[[133 131 126 128 131 125]
 [106 119 132 135 125 129]
 [136 155 140 107 120 138]] yields 107

[[103 115 110 105]
 [110 120 139 112]
 [101 135 128 104]] yields 135

[[148 136 152 134 112]
 [148 129 151 138 111]
 [141 126 142 134 118]] yields 142

[[109 142 122 126 124 132]
 [127 133 145 151 131 105]
 [127 133 145 151 131 105]] yields 151

[[126 132 149 124]
 [122 121 120 123]
 [125 122 127 118]] yields 122

[[132 126 124 114 141 126]
 [135 128 130 120 122 133]
 [124 127 127 102 136 134]] yields 102

[[151 130 117 118 147]
 [134 139 137 138 132]
 [130 134 125 146 110]] yields 125

[[153 142 134 156 145 144]
 [142 138 132 137 147 136]
 [143 139 133 135 143 139]] yields 135

[[119 105 154 151 101 116]
 [123 130 133 113 146 113]
 [107 129 143 135 127 136]] yields 135

[[137 110 149 146]
 [136 126 134 150]
 [123 148 131 151]] yields 148
---
121  121  129  107  127  142  128
119  135  130   99  126  128  128
-> 135

 98  120  119  134  136 -> 120

114  122  153  130 -> 122

102  155  150  141  139  117 -> 155

124  128  129  129  156 -> 128

126  106  111  139  120  107 -> 106
---
[[126 128 128 115 130]
 [115 122 135  98 140]
 [117 117 138 137 139]] out 138

[[115 121 131 135 107 155 107]
 [116 121 131 136 108 154 108]] out 108

[129 127 150 127] out 127

[123 129 114 104 154 126] out 104

[[110 150 136 116 135 116 133]
 [124 131 130 101 132 128 109]] out 132

[100 156 154 151 123 117] out 151

[[125 117 136 135 121 127]
 [109 142 140 106 130 151]] out 106
---
[[107 127 115 133]
 [122 127 102 135]
 [120 106 133 132]] -> 107, 132

[[130 138 144 138]
 [135 151 154 130]] -> 130, 130

[140 123 154 143 124 130 132] -> 140, 132

[[ 99 113 132 121]
 [137 125 111 137]] -> 99, 137

[113 106 128 139 121 137 121] -> 113, 121

[155 157 152 123] -> 155, 123
---
[150 100 103 108] >> 108
[147 130 122 126 122 100] >> 100
[111 144  99 154] >> 154
[140 131 143 132 136 147 153] >> 153
[139 103 136 139 109 151 112] >> 112
[109 122 143 110  98 147 143] >> 143
---
[115 136 154 122 125] Out: 154

[[134 143 131 127]
 [118 105 128 127]] Out: 131

[120 154 115 148 127] Out: 115

[127 128 129 122 119 128 106] Out: 129

[133 110 117 136 114 158] Out: 117

[[133 140 127 148 124 141]
 [124 154 119 157 127 145]] Out: 127

[[110 115 134 150]
 [153 110 144 106]] Out: 134
---
[[111 104 127 109 108 124 142]
 [125 129 129 128 136 132 127]
 [128 132 130 128 121 137 108]]
127

[[145 128 111 142 128 106]
 [113 112 125 125 118 128]
 [151 117 114 144 125 136]]
111

[[134 146 112 107 137]
 [130 137 111  99 137]
 [132 127 107 130 127]]
112

[[114 128 125 131 106]
 [114 128 125 116 106]
 [121 128 125 128 119]]
125

[[113 124 137 127 143 142]
 [152 121 148 107 113 135]
 [125 116 133 141 132 123]]
137

[[136 128 130 123 141]
 [141 122 102 126 114]
 [141 129 117 124 129]]
130

[[135 138 105 118]
 [109 139 124 129]
 [119 118 144 139]]
105
---
[106 121 104 137 140] >> 140
[103 152 132 143 100 116] >> 152
[105 131 157  99] >> 157
[150 104 133 147] >> 150
[140 146 101  99] >> 146
[116  99 143 124 152] >> 152
[149 132 157 108] >> 157
---
[132 152 115 102] Answer: 152

[[153 124 117 126]
 [139 138 121 121]] Answer: 124

[145 134 140 152] Answer: 134

[[136 123 139 115]
 [150 138 119 150]
 [115 113 128 139]] Answer: 123

[[151 109 151 124]
 [105 125 123 116]] Answer: 109

[158 129 120 121] Answer: 129
---
[[123, 125, 117, 117, 131],
 [102, 103, 138, 111, 122],
 [137, 132, 126, 114, 147]]
123

[151, 122, 153, 130, 139]
139

[128, 138, 124, 104, 114]
124

[109, 152, 151, 100, 99]
109

[146, 135, 123, 103, 119]
123

[124, 116, 130, 122, 117, 111, 153]
122

[122, 142, 124, 149, 143]
142

[157, 139, 123, 142, 119, 129, 153]
139

[157, 152, 117, 120, 108, 146, 153]
146

[125, 131, 117, 104, 130]
125
